A small network was shown many inputs. Here are its activations along a few directions, one row for each input.
Each table varies a few parts of the input and shows all the possible inputs, shuffled.
A made-up example of a description, with smaller parts first: one of 4 places along a line, together with either a single point or one of 9 places along a line or (one of 3 separate values, together with one of 8 places around a ring).
Shared parts are said once, and a part with two or three values counts as separate values.
(in the rows, 128 means zero)

Other details of the inputs vary at random and push rows far along two fixed directions, the same in every table; ignore that.

A family of inputs:
R1: [158 162  81 113 136 138 160 106 136 108 141]
R2: [163 154 110 104 139 161 157  68 113 119 133]
R3: [ 70  85 124 119 136 147 117 177 134 125 112]
R4: [168 156  76  99 130 135 150 105 133  96 138]
R5: [ 98 103 136 155 114 123 103 142 141 125 121]
R6: [150 136 162 166 130  90  86 162 126 142 121]
R7: [121 162 191 143 122  97 105 153 129 115 106]
R8: [157 153 102  99 129 148 149  84 100 110 140]
R9: [100  39 107 128 138 169 139 148 130 166 143]
R10: [144 127 186 152 117  86 106 141 113 156 140]
R11: [ 79  90 108 108 151 174 141 147 149 113 118]
R12: [ 83  28 126 140 125 135 105 189 118 182 146]
R13: [125 164 143 144 110  90 118 120 146 126 114]
R14: [132 144 123 125 117 126 128  98 154 106 113]
R15: [156 152 112 116 132 157 155  78  99 105 145]
R16: [106 159 100  94 134 163 166 117 143  95 129]
R17: [166 154 165 152 140  81  93 145 137 148 111]
R18: [141 169 160 138  99  72 101 120 140 114 106]
R19: [141 152 162 148 130 102 117 126  97 159 123]
R20: [101  72  86 117 131 167 164 134 123 152 159]
Description of these inputs: one of 4 separate values, together with one of 5 places along a line.
The inputs of R10 and R12 match in every part but the choice among 4 separate values. If R6 is changed in the same way as R10 into R12, which row does it become? -> R4
Which other rows does R11 become when the choice among 4 separate values takes its other values? List them by row number. -> R3, R7, R16
Which other rows does R13 become when the choice among 4 separate values takes its other values? List them by row number. -> R5, R14, R18

A family of inputs:
R21: [116 113  75 107 144 195 178  93 129 125 141]
R22: [122 121 134 145 117 124 133 118 104 147 149]
R23: [194 200 174 118  96  81 130  61 105 113 135]
R24: [129 143 144 118 132 126 143 128 127  99 115]
R25: [ 93  38 105 163 140 130  86 203 123 184 127]
R26: [ 78  48 137 154 126 125  96 190  93 190 141]
R27: [ 94 131 119 139 114 124 129 131 156 118 123]
R28: [190 165 188 164 109  47  76 129 131 148 106]
R29: [159 118 105 129 130 121 139 131 142 124 138]
R30: [100  98 107 117 136 163 136 120 127 100 115]
R31: [156 163 223 156 126  63  80 125 121 168  99]
R32: [133 170 194 146 100  59  82 129 153 127 102]
R33: [ 94 114  92 105 117 145 135 146 147 120 125]
R34: [117 105 108 119 151 165 133 148 133 119 145]
R35: [117  94 118 109 148 165 156 129 136 142 138]
R36: [112 134 131 116 115 117 138 134 161 107 128]
R37: [116 115 144 127 145 126 119 149 118 167 122]
R38: [157 139  77 128 129 139 153  98 137 115 137]
R39: [128 164 105 117 132 148 165  89 126  83 118]
R40: [122 148 174 141 126  88  99 161 111 134  97]
R41: [175 198 157 124 126 106 110  98 125 104 121]
R42: [187 178  82  65 112 162 214  39 119  71 172]
R43: [ 74  60 118 149 150 153  90 205 118 165 129]
R44: [109 115  63 117 150 198 151 118 130 103 150]
What is each input in this table made of? -> one of 4 separate values, together with either a single point or one of 5 places along a line
The inputs of R32 and R33 match in every part but the choice among 4 separate values. If R31 is changed in the same way as R32 into R33, which row does it become? -> R37
Which other rows does R39 become when the place on the line of 5 takes its other values? List them by row number. -> R21, R22, R27, R44
Which other rows does R24 become when the place on the line of 5 takes its other values? List them by row number. -> R34, R35, R36, R42
Which other rows does R28 become when the choice among 4 separate values takes its other values? List them by row number. -> R25, R29, R38
